These are the activations of a small neural network, seen along a few directions. Each row is one input.
Each table varies a few parts of the input and shows all the possible inputs, shuffled.
A made-up example of a description, with smaller parts first: one of 8 places around a ring, together with either a single point or (one of 2 separate values, together with one of 4 places along a line) or one of 9 places around a ring.
Shared parts are said once, and a part with two or three values counts as separate values.

Other details of the inputs vary at random and push rows far along two fixed directions, the same in every table; ignore that.

Table:
x1: -0.709,5.324,0.677,6.115,1.730,2.461,1.396,1.201,3.691,-1.914,-1.484,-1.520
x2: -0.462,1.934,2.541,-3.362,-1.849,0.604,1.066,2.241,-0.201,1.403,0.089,1.412
x3: 4.245,1.700,0.258,3.709,0.515,0.948,0.875,-0.520,-1.172,-1.086,0.042,-0.778
x4: 4.755,3.266,0.824,4.159,0.951,2.981,1.794,0.390,0.704,-1.589,-0.679,-2.582
x5: -1.836,0.614,-0.194,0.478,2.056,-0.618,-0.391,0.944,0.256,-0.299,0.294,-0.668
x6: 5.157,1.917,-0.341,-0.822,-0.438,-0.040,0.358,-0.776,1.818,0.316,-0.921,-1.054
x7: -1.716,2.221,-1.115,-0.783,-3.470,1.429,-1.076,1.961,-2.049,1.152,-1.726,0.848
x8: 4.775,-3.325,-0.389,-3.111,-0.061,-0.986,0.661,-1.869,0.277,2.652,-0.115,0.051
x9: 2.346,3.238,1.567,2.205,-0.162,3.135,1.708,-1.548,0.164,-1.629,0.425,-2.950
x10: -1.455,-0.610,1.143,-0.151,1.923,-0.616,-0.095,2.095,1.381,-0.227,0.489,-1.248
x11: 2.567,-7.912,-1.555,-3.196,-1.096,-2.689,-0.934,-0.460,-3.059,1.340,3.875,1.716
x12: -7.501,2.439,1.191,-2.425,0.351,-0.472,-1.683,2.633,-2.161,0.781,-0.376,4.233
x13: -0.202,-7.262,-2.862,-0.751,0.944,-4.709,-0.019,-5.094,-2.423,-0.672,2.488,1.273
x14: 1.971,4.009,-2.858,3.516,2.758,1.453,1.516,-0.122,4.051,-0.375,-1.427,-1.377
x15: 2.637,1.370,3.254,1.186,-0.130,3.919,1.054,-1.326,1.525,-0.740,-0.281,-3.657
x16: 1.728,-4.623,-1.172,0.875,1.892,-2.439,-1.252,-1.379,0.711,-1.895,-0.180,-0.331
x17: -4.309,1.606,-1.839,-0.474,-1.194,-0.548,-0.931,1.919,0.230,0.217,-2.827,0.411
x18: 2.240,3.060,-0.019,4.334,-2.451,1.957,0.460,0.864,-0.035,-1.086,-2.161,-2.750
x19: -4.443,3.221,2.447,-3.655,-2.954,-0.195,-0.701,1.781,-3.465,2.428,0.640,4.920
x20: 3.946,-5.367,-1.931,-2.545,2.834,-3.598,0.885,-2.622,2.627,2.110,-0.756,-1.057
x21: 2.440,-5.118,-1.043,-0.223,3.323,-1.850,-0.403,-1.153,1.631,0.937,0.389,-2.118
x22: 0.493,4.390,-1.785,1.867,1.143,-0.205,1.997,-0.447,4.281,0.688,-1.427,-0.170
x23: 2.044,6.880,2.516,4.014,-0.198,3.901,1.631,-1.001,0.573,-1.906,-0.296,-3.197
x24: -3.752,-1.268,3.562,-0.117,1.542,0.947,-0.965,1.701,0.753,-0.243,-1.124,0.128
x25: -0.842,1.692,3.233,0.380,-1.739,2.111,-1.363,2.044,-1.051,-1.394,-0.045,1.169
x26: -8.598,-0.514,4.513,-2.699,-0.864,0.526,-0.309,1.721,-0.946,-0.934,0.997,1.429
x27: 2.719,1.371,-1.032,-0.448,1.993,-1.739,0.533,-0.998,3.993,-0.531,-2.052,-1.453
x28: 3.367,4.314,0.316,3.005,0.488,1.750,0.104,0.611,-0.317,-0.157,0.564,-1.584
x29: 2.929,4.638,3.560,2.079,0.852,4.422,0.009,2.056,2.262,0.373,-0.944,-3.858
x30: 4.413,-4.813,-3.963,1.183,-2.798,-1.706,0.616,-4.639,-1.836,-0.555,0.708,-2.603
x31: 2.466,0.466,-0.233,-0.653,2.419,-1.491,2.562,0.254,3.814,0.358,-1.580,-1.950
x32: 2.777,2.453,1.858,1.536,-0.913,2.721,0.034,-1.584,1.199,-2.424,0.099,-2.838
x33: 3.464,-5.398,-3.058,-0.115,2.408,-3.660,-1.546,-1.921,1.267,-0.771,1.060,-1.213
x34: 2.593,2.817,-1.525,0.914,2.250,-2.357,1.650,-1.595,2.656,0.327,-1.815,-0.904
x35: 2.794,-7.014,-2.384,-2.912,-1.296,-2.846,-2.692,-1.495,-3.091,0.518,3.236,2.291
x36: -4.588,-2.260,4.553,-2.697,-2.238,1.869,-2.413,2.266,-3.467,1.181,0.996,3.297
x37: -4.940,1.864,2.255,0.310,0.677,0.996,0.746,-0.416,0.081,-1.597,0.137,-0.790
x38: 1.934,-2.455,-3.046,-1.714,2.113,-3.705,1.387,-2.142,1.012,1.011,-0.366,0.182
x39: -0.827,3.097,1.295,-2.621,-1.503,0.413,0.769,1.162,-1.432,1.435,0.026,1.855
x40: 2.734,-8.152,-1.923,-4.619,-0.094,-1.429,-1.450,-1.572,-2.972,2.911,1.634,2.391
x41: -5.669,2.533,1.596,-1.027,-3.432,1.719,-1.917,2.664,-3.168,1.178,2.646,4.560
x42: 4.339,3.863,-0.361,5.670,-0.231,3.244,1.694,-0.173,1.436,-1.191,-0.087,-1.076
x43: -4.872,2.833,1.739,-2.829,-2.015,1.268,-1.844,2.647,-4.491,1.635,0.927,4.854
x44: 1.641,2.199,0.847,2.925,2.175,1.259,0.879,-2.063,4.292,-3.298,-1.233,-4.605
x45: 3.173,-3.840,-3.499,-1.257,2.806,-2.499,-0.764,-1.622,1.522,-0.634,-0.612,-0.221
x46: -7.725,1.198,2.851,-0.100,-0.177,-0.589,-1.667,2.190,-2.747,-0.878,-0.040,3.846
x47: -0.354,-9.349,-1.085,-1.776,1.290,-4.004,-0.520,-0.841,-1.462,-0.292,1.734,1.669
x48: 1.490,3.784,-1.849,4.845,2.212,0.949,1.065,-0.051,4.004,-0.746,-0.159,-2.273
x49: -9.442,0.636,1.364,-0.976,-3.484,-0.335,-1.545,0.496,-1.693,-0.897,-0.860,0.545
x50: 3.201,1.992,-2.018,2.906,-2.234,0.884,-0.056,0.466,0.008,-0.012,-0.969,-3.073
x51: 3.644,-7.317,-2.730,-3.986,-0.494,-2.426,0.123,-0.840,-2.674,1.521,2.486,2.013
x52: -0.207,-7.434,-5.355,-0.681,-0.903,-5.420,-1.891,-1.953,-1.649,0.868,0.514,0.099
x53: 3.279,-3.996,-5.676,-0.552,-0.442,-5.244,0.735,-3.100,1.570,1.133,-2.200,-1.254
x54: 0.022,0.362,2.578,1.648,2.442,2.054,1.354,-1.348,3.509,-1.183,-1.113,-4.077
x55: -6.684,-1.507,2.420,-4.677,1.003,0.441,-2.122,2.670,-0.871,1.995,-0.827,2.971
x56: -7.650,2.070,2.101,-1.203,-0.024,-0.978,-2.100,2.580,-2.260,0.219,0.832,3.161
x57: -5.338,2.028,2.846,-2.447,-2.197,1.488,-1.819,3.247,-4.089,0.945,2.070,3.101
x58: -5.342,2.816,0.717,-2.236,-3.062,2.209,-1.416,2.560,-2.995,1.708,1.467,5.597
x59: -4.232,1.635,0.586,-3.408,-3.812,-0.034,-0.891,0.808,-2.516,3.077,1.453,5.700
x60: 1.886,-5.028,-4.132,2.049,1.054,-2.375,1.408,-5.514,0.947,-0.838,2.261,-0.632
x61: 2.870,4.414,3.759,3.341,0.226,4.108,1.568,2.715,1.839,-1.682,-0.909,-3.008
x62: -3.249,0.410,1.104,-2.154,1.572,0.272,0.204,3.085,1.021,0.150,-0.725,0.727
x63: -0.572,-8.071,-2.477,-0.914,1.551,-4.069,-0.624,-1.966,-2.702,-0.352,1.563,2.236
x64: 5.706,3.554,-0.412,1.293,0.833,2.895,0.195,0.581,2.400,-0.888,-1.327,-2.353
x65: 2.393,-5.922,-4.540,2.849,0.036,-3.806,0.119,-2.365,-0.044,-1.120,-1.393,-1.720
x66: -7.697,1.905,1.385,-3.239,0.524,0.394,-0.911,3.166,-1.636,0.501,-0.416,3.551
x67: -1.545,2.925,-0.319,-1.525,-4.395,-0.123,-0.060,1.211,-1.178,1.808,-2.130,0.972
x68: 1.552,6.541,1.405,4.572,-1.147,4.767,2.148,-1.177,1.811,-1.673,0.233,-2.277
x69: 5.973,-3.650,-3.918,-1.190,0.928,-1.164,0.863,-1.745,-1.567,0.752,1.417,0.263
x70: 2.056,4.612,3.778,2.305,-0.318,4.469,2.204,0.505,2.098,-1.921,-0.214,-4.253
Description of these inputs: one of 2 separate values, together with one of 5 places along a line, together with either a single point or one of 6 places along a line.
Changing only the choice among 2 separate values turns x24 into x36. The same change can be made to x14. Which row results? -> x58
Changing only the choice among 2 separate values turns x7 into x17. The same change can be made to x9. Which row results? -> x37
Which other rows does x45 become when the choice among 2 separate values takes its other values? List them by row number. -> x64
Which other rows does x30 become when the place on the line of 5 takes its other values? List them by row number. -> x7, x18, x50, x67
Which other rows agree with x28 in the choice among 2 separate values and the place on the line of 5? List them by row number. -> x11, x29, x35, x41, x50, x57

Table:
x71: -0.765,1.330,2.129,0.417,-0.723,1.775,-0.113,0.592,-1.560,-0.331,1.054,0.300
x72: -7.091,4.394,2.743,-0.880,-0.891,1.221,-0.799,2.231,0.280,0.555,-1.228,1.812
x73: -3.690,2.353,0.227,0.017,0.374,-0.253,-0.415,1.662,0.234,0.331,-0.940,1.376
x74: 2.872,1.514,0.560,3.365,2.706,0.597,1.745,-0.550,3.184,-2.043,-0.844,-3.482
x75: -0.124,-3.703,-2.577,-2.292,-1.765,-2.326,-0.761,-0.636,-3.211,1.145,1.947,3.558
x76: 2.244,2.480,0.527,0.421,2.711,0.787,1.129,0.807,3.186,-0.304,-1.858,-2.618
x77: -2.060,-5.188,-1.434,-2.330,0.096,-2.904,-1.602,-1.339,-1.757,0.070,1.208,2.015
x78: 6.624,-1.523,-2.283,1.973,0.709,0.089,0.748,-2.667,0.917,-0.575,0.312,-2.354
x79: -2.784,4.434,2.915,0.122,-2.211,2.397,-0.389,2.264,-0.839,-0.282,-1.077,-0.043
x80: 5.398,3.826,0.755,1.408,0.990,2.386,1.439,0.542,2.722,0.228,-1.160,-2.871
x81: -1.816,-0.011,1.182,-0.439,-1.750,1.838,-0.344,1.029,-1.514,0.332,0.850,1.198
x82: -2.857,0.609,0.462,-2.045,-2.594,0.306,-0.458,0.425,-2.047,0.802,0.956,2.569
x83: 3.603,-2.419,-2.340,1.793,1.590,-2.121,0.964,-1.912,1.714,-0.434,-1.085,-2.607
x84: 0.445,-8.097,-2.865,-1.529,0.757,-3.792,-1.143,-2.450,-1.310,0.505,1.864,1.148
What do these inputs look like to the network? -> one of 2 separate values, together with either a single point or one of 6 places along a line
Changing only the choice among 2 separate values turns x73 into x75. The same change can be made to x84. Which row results? -> x81
Which other rows does x76 become when the choice among 2 separate values takes its other values? List them by row number. -> x80

Table:
x85: -6.185,6.410,3.648,2.966,0.149,2.628,0.370,2.344,2.475,-2.459,-2.646,-2.686
x86: 3.906,-3.617,-4.588,1.131,2.810,-3.777,0.834,-2.489,2.711,-0.104,-1.103,-1.784
x87: 7.002,2.362,-2.235,3.210,0.422,1.355,1.710,-1.234,0.797,-0.142,0.374,-1.589
x88: -6.973,-1.161,2.259,-3.613,0.012,-0.899,-1.171,1.862,-0.150,0.294,-0.635,2.003
x89: -6.593,-7.438,-0.849,-4.475,0.659,-4.588,-2.245,-0.708,-3.169,0.979,2.658,5.460
x90: -3.244,-2.856,-0.600,-4.713,-4.301,-1.656,-2.206,0.631,-5.762,2.256,2.181,5.690
x91: -4.470,4.394,1.895,-0.285,0.703,1.005,0.155,2.532,2.907,-0.017,-2.887,-1.199
x92: -4.713,5.129,4.656,1.263,2.539,2.729,0.017,3.161,2.910,-1.738,-1.916,-1.963
x93: -1.294,9.422,3.783,0.480,-2.609,4.970,0.289,3.572,0.653,0.581,-2.142,-1.044
x94: -6.443,-4.650,-1.364,-3.116,0.498,-4.132,-1.821,-0.070,-2.168,1.065,1.231,4.964
x95: 7.962,-3.129,-1.098,1.700,0.838,0.658,1.030,-2.182,-0.236,-0.045,1.570,-2.220
x96: 7.416,0.033,-0.576,1.045,-0.280,1.272,1.362,-1.469,0.702,0.153,-0.211,-2.620
x97: 7.408,-2.063,-2.355,1.797,0.513,0.047,1.109,-2.533,-0.445,0.074,2.187,-0.786
x98: 6.222,-2.837,-2.577,2.612,-1.952,0.388,0.567,-3.416,-1.225,-0.897,1.339,-2.224
Changing only one part turns x88 into x96. The same change can be made to x94. Which row results? -> x87
What do these inputs look like to the network? -> one of 2 separate values, together with either a single point or one of 6 places around a ring
Which other rows does x89 become when the choice among 2 separate values takes its other values? List them by row number. -> x97
Which other rows does x90 become when the choice among 2 separate values takes its other values? List them by row number. -> x86
